Here are a small network's activations along a few directions, averaged over the inputs that share one value of a field.
Values that are neighbours, or in one group, have similar rows; names and order tell nothing.
(in the rows, 500 means zero)
Strong random noise was added to every row along 14 fixed directions; ignore it. To show where, here is one row again and again, with new noise each time:
680	35	756	392	345	275	333	596	529	375	534	307	528	598	372	697	230	457	445	654	593	561	666	375	336	221
603	817	649	216	403	418	208	457	625	290	349	381	490	600	389	457	404	768	480	312	459	668	726	647	737	270
297	582	536	541	390	552	470	380	559	346	384	521	524	452	478	483	505	399	516	426	507	466	521	404	577	400
608	525	531	391	761	684	432	426	477	392	560	623	522	408	534	453	404	726	703	351	330	585	461	554	764	620
714	473	523	441	211	392	539	554	471	609	373	472	377	462	404	515	585	398	348	436	451	665	385	498	469	473
535	383	533	433	223	383	505	573	519	451	580	344	537	639	403	541	301	508	313	587	632	427	540	650	450	505
443	468	682	340	290	559	430	424	468	376	383	525	580	432	400	570	394	423	429	328	517	675	658	435	610	441
483	750	571	581	464	525	646	442	400	513	447	677	398	377	682	545	381	499	676	661	521	543	379	524	428	496
276	407	298	662	672	526	538	558	476	551	471	337	580	589	506	491	619	486	518	546	525	241	482	583	459	509
672	101	539	513	737	523	555	633	391	597	525	269	391	535	459	558	507	479	516	474	422	514	413	574	374	501
344	484	516	497	590	606	555	343	331	624	398	523	612	544	582	440	579	285	479	454	402	436	586	587	359	400
466	435	108	527	449	488	502	571	515	428	609	452	711	513	322	600	652	529	344	555	509	333	556	551	564	625
749	324	697	399	594	387	274	680	605	617	736	488	334	419	491	475	261	611	585	714	419	825	604	560	283	497
430	898	666	391	465	571	569	603	548	615	638	387	234	319	683	389	509	474	504	644	409	782	408	754	439	561
360	731	421	607	349	860	583	372	455	248	448	472	413	319	423	391	458	557	577	392	374	516	202	598	715	575
703	386	819	331	624	547	554	426	584	455	599	683	233	374	494	472	286	404	493	213	484	832	590	466	474	715


Field G:
g5: 172	412	213	843	699	722	455	337	450	614	459	666	589	507	417	396	530	367	573	528	564	303	625	410	213	566
g2: 631	786	375	413	761	563	363	618	478	383	483	386	537	483	486	561	645	771	578	521	372	579	626	679	606	403
g8: 617	335	555	510	235	553	364	396	464	481	608	475	466	630	350	320	321	359	290	551	442	586	528	658	167	391
g7: 455	462	817	397	533	514	409	485	560	561	384	429	395	481	604	456	521	434	587	332	466	655	498	278	581	362
g4: 488	625	373	645	553	257	350	705	826	500	769	707	391	426	496	440	492	648	610	773	601	576	562	349	404	600
g1: 526	570	453	559	711	590	572	701	456	418	412	249	333	371	330	617	658	598	513	426	574	652	511	562	409	512
g11: 910	507	452	637	628	359	338	484	680	394	452	272	124	680	353	370	532	648	581	547	376	523	335	522	212	127
g12: 445	779	519	246	441	514	558	469	441	451	507	389	628	590	591	626	544	521	341	514	528	517	736	584	611	385
g9: 432	397	590	441	333	631	638	436	254	280	341	160	610	739	332	697	246	539	278	352	782	231	598	683	499	458
g3: 578	551	549	556	457	391	588	509	492	517	315	729	524	476	545	610	571	613	633	371	620	515	407	165	757	532
g13: 556	533	230	597	393	617	640	485	213	536	481	715	767	346	404	687	558	573	514	600	600	468	523	472	487	704
g10: 309	491	698	530	472	533	548	479	453	529	398	602	566	457	724	480	421	531	667	465	527	403	318	377	754	552
g6: 528	483	490	401	695	355	363	617	592	360	469	219	563	628	434	597	651	658	518	448	531	445	636	478	616	286
G is arranged as a tree with 4 forks.
Question: Which values are neighbours of g13? Give them in the order they are listed.
Answer: g1
Question: Which values are neighbours of g3? Give them in the order they are listed.
Answer: g11
Question: Which values are neighbours of g12? Give them in the order they are listed.
Answer: g7
Question: Which values are neighbours of g4? Give them in the order they are listed.
Answer: g6
Question: Which values are neighbours of g9? Give them in the order they are listed.
Answer: g5

Field J:
j20: 513	500	474	481	564	629	478	495	287	617	321	504	601	486	459	573	494	577	521	382	454	559	568	620	530	556
j1: 470	707	469	368	581	636	565	473	449	409	521	473	507	432	553	600	543	542	517	542	474	542	580	583	552	453
j6: 619	518	506	380	289	363	452	653	558	790	597	521	515	464	567	450	574	511	374	624	469	582	384	537	575	633
j18: 694	563	591	352	417	453	480	471	585	477	627	428	402	428	589	389	680	420	454	539	271	544	265	514	661	401
j19: 640	436	677	360	446	494	527	482	367	507	551	538	532	562	591	548	269	559	516	559	485	577	488	634	455	449
j15: 635	502	421	588	511	645	527	412	353	669	559	692	425	433	415	316	393	459	489	505	358	658	452	737	238	715
j5: 569	482	645	445	480	521	606	389	447	503	410	481	364	595	436	519	371	403	390	319	626	554	604	560	333	560
j3: 546	436	620	318	420	347	505	497	504	536	425	611	652	517	518	607	605	461	433	368	583	569	644	300	669	466
j14: 681	563	641	437	466	418	437	486	426	731	410	638	497	430	653	411	532	532	627	603	379	611	384	454	525	400
j2: 450	487	574	547	358	528	414	429	490	560	425	566	528	447	459	394	484	483	566	477	495	538	454	402	539	433
j7: 474	520	329	710	378	405	483	576	549	478	222	464	432	532	365	568	626	478	492	384	603	469	471	362	477	423
j17: 358	613	344	593	561	505	496	504	479	521	495	458	507	525	478	532	569	491	494	627	552	427	605	490	334	413
j16: 434	445	398	688	612	485	452	451	569	401	376	652	554	419	508	574	560	461	664	508	517	429	497	169	473	377
j4: 718	461	380	526	339	361	357	513	564	477	526	679	539	505	366	447	460	603	487	555	419	565	498	465	430	491
j13: 808	425	594	576	412	548	554	408	513	317	578	432	280	540	479	437	301	570	605	616	406	487	150	479	399	314
j9: 512	439	565	585	534	454	547	539	459	598	386	553	348	429	593	523	526	454	617	517	455	567	365	386	468	471
j11: 617	566	366	618	500	290	446	667	562	573	345	624	433	469	445	610	468	781	651	468	607	505	421	414	662	683
j8: 593	377	554	422	770	671	314	493	455	543	504	564	628	487	486	368	497	715	691	339	304	600	534	501	728	520
j12: 611	540	383	511	680	601	434	525	345	785	397	549	426	524	486	385	612	516	478	399	342	656	586	688	321	559
j10: 597	529	531	426	688	499	651	476	317	467	454	587	578	504	536	679	533	460	511	446	526	544	677	540	449	497
Each value of J is a pair of two hidden parts, and every pair occurs once (4 first parts, 5 second parts).
Question: j8 and j16 share the first part; j8 and j10 share the second. Which value has the first part of j10 and the second part of j16?
Answer: j7
Question: j14 and j6 share the first part; j14 and j2 share the second. Which value has the first part of j2 and the second part of j6?
Answer: j5
Question: j9 and j4 share the first part; j9 and j17 share the second. Which value has the first part of j17 and the second part of j4?
Answer: j3

Field S:
s3: 470	306	553	372	577	471	534	466	586	544	505	452	524	536	503	445	708	400	425	246	451	424	432	373	742	596
s6: 689	329	641	417	482	554	254	525	393	402	372	430	664	541	417	536	338	824	683	485	433	571	489	464	704	319
s11: 304	486	267	633	246	474	509	612	563	400	471	556	653	514	409	579	455	578	453	547	660	310	437	443	690	678
s17: 200	545	506	610	503	776	413	379	389	431	435	510	658	365	618	459	486	467	730	593	335	496	399	426	577	339
s1: 463	435	612	482	394	664	279	386	533	610	496	432	459	495	405	156	481	464	474	431	280	630	423	525	492	428
s18: 581	573	311	536	621	429	361	709	581	531	393	421	388	362	291	687	650	627	490	463	565	721	660	412	433	539
s5: 595	148	571	357	538	526	465	461	450	321	596	466	743	520	378	666	397	484	468	423	521	474	661	438	593	481
s9: 761	336	555	539	573	434	567	438	401	444	381	469	343	596	445	522	428	537	531	371	508	428	357	522	425	443
s19: 321	547	556	549	374	385	698	773	542	496	619	270	359	458	590	613	483	425	414	706	693	503	419	595	438	602
s4: 509	491	402	575	558	368	574	527	655	619	439	555	396	631	475	443	557	510	384	310	660	357	538	448	542	723
s10: 514	514	425	496	424	556	392	339	432	569	366	771	644	422	538	438	579	439	560	469	332	501	484	405	589	447
s15: 570	375	742	469	466	589	541	328	522	461	631	509	447	575	640	299	377	413	575	538	344	432	271	448	552	351
s13: 808	500	379	647	496	344	579	460	503	416	297	544	305	688	343	503	450	606	480	312	590	415	394	538	387	456
s7: 440	734	446	455	481	538	619	212	566	358	660	558	526	644	664	352	492	360	400	492	437	181	371	658	584	513
s8: 447	462	498	632	285	298	639	564	620	380	503	503	358	454	519	616	508	391	467	651	666	380	381	339	467	518
s16: 765	562	343	570	582	556	637	398	443	464	551	602	348	486	444	447	542	521	516	471	386	531	325	563	363	501
s2: 121	566	629	539	509	802	354	458	658	572	780	593	537	312	659	221	376	488	608	614	354	643	467	472	598	640
s12: 576	394	446	473	584	469	471	443	552	491	640	554	542	600	418	371	446	418	361	406	488	434	653	660	372	629
s14: 494	510	309	548	467	377	380	665	553	646	443	454	577	621	409	496	537	708	484	543	553	431	531	549	524	543
s20: 355	493	524	479	575	712	377	509	520	629	653	680	696	399	508	323	396	633	581	468	441	581	568	522	672	753
Each value of S is a pair of two hidden parts, and every pair occurs once (4 first parts, 5 second parts).
Question: s2 and s15 share the first part; s2 and s17 share the second. Which value has the first part of s17 and the second part of s15?
Answer: s13
Question: s7 and s9 share the first part; s7 and s18 share the second. Which value has the first part of s18 and the second part of s9?
Answer: s3
Question: s1 and s20 share the first part; s1 and s8 share the second. Which value has the first part of s8 and the second part of s20?
Answer: s12

Field M:
m7: 444	274	316	670	737	805	505	536	464	157	708	442	563	349	275	610	430	601	619	517	471	469	522	476	481	587
m8: 634	463	283	562	704	483	569	510	369	621	261	607	533	545	480	549	692	561	535	281	453	400	470	529	586	611
m1: 656	417	580	413	548	374	622	573	435	716	418	451	381	451	654	590	707	381	479	502	435	546	353	403	548	489
m10: 626	544	567	501	251	568	508	670	202	703	441	607	632	347	599	643	305	734	707	830	510	715	334	485	518	483
m3: 408	613	543	474	487	581	742	507	407	540	426	435	412	515	512	522	594	365	370	326	589	553	527	583	436	574
m9: 309	66	823	469	608	396	461	635	530	632	628	474	667	622	616	482	214	512	562	498	706	405	654	480	536	674
m6: 636	302	507	492	435	400	661	668	457	623	494	418	369	375	441	751	592	361	396	538	622	613	467	352	397	593
m2: 329	466	511	462	418	650	564	447	271	488	513	462	693	471	534	635	355	369	458	677	511	474	646	636	322	439
m5: 514	654	693	485	306	527	591	609	365	424	442	612	430	352	482	795	128	660	585	574	814	752	623	428	458	631
m4: 646	839	537	301	512	714	512	183	340	206	528	597	517	398	530	463	498	468	550	480	210	651	470	667	508	270
M is arranged as a ring.
Question: Which values are neighbours of m7? Give them in the order they are listed.
Answer: m3, m9
Question: Which values are neighbours of m8? Give them in the order they are listed.
Answer: m2, m4
Question: Fewest steps between m10 and m1?
Answer: 3
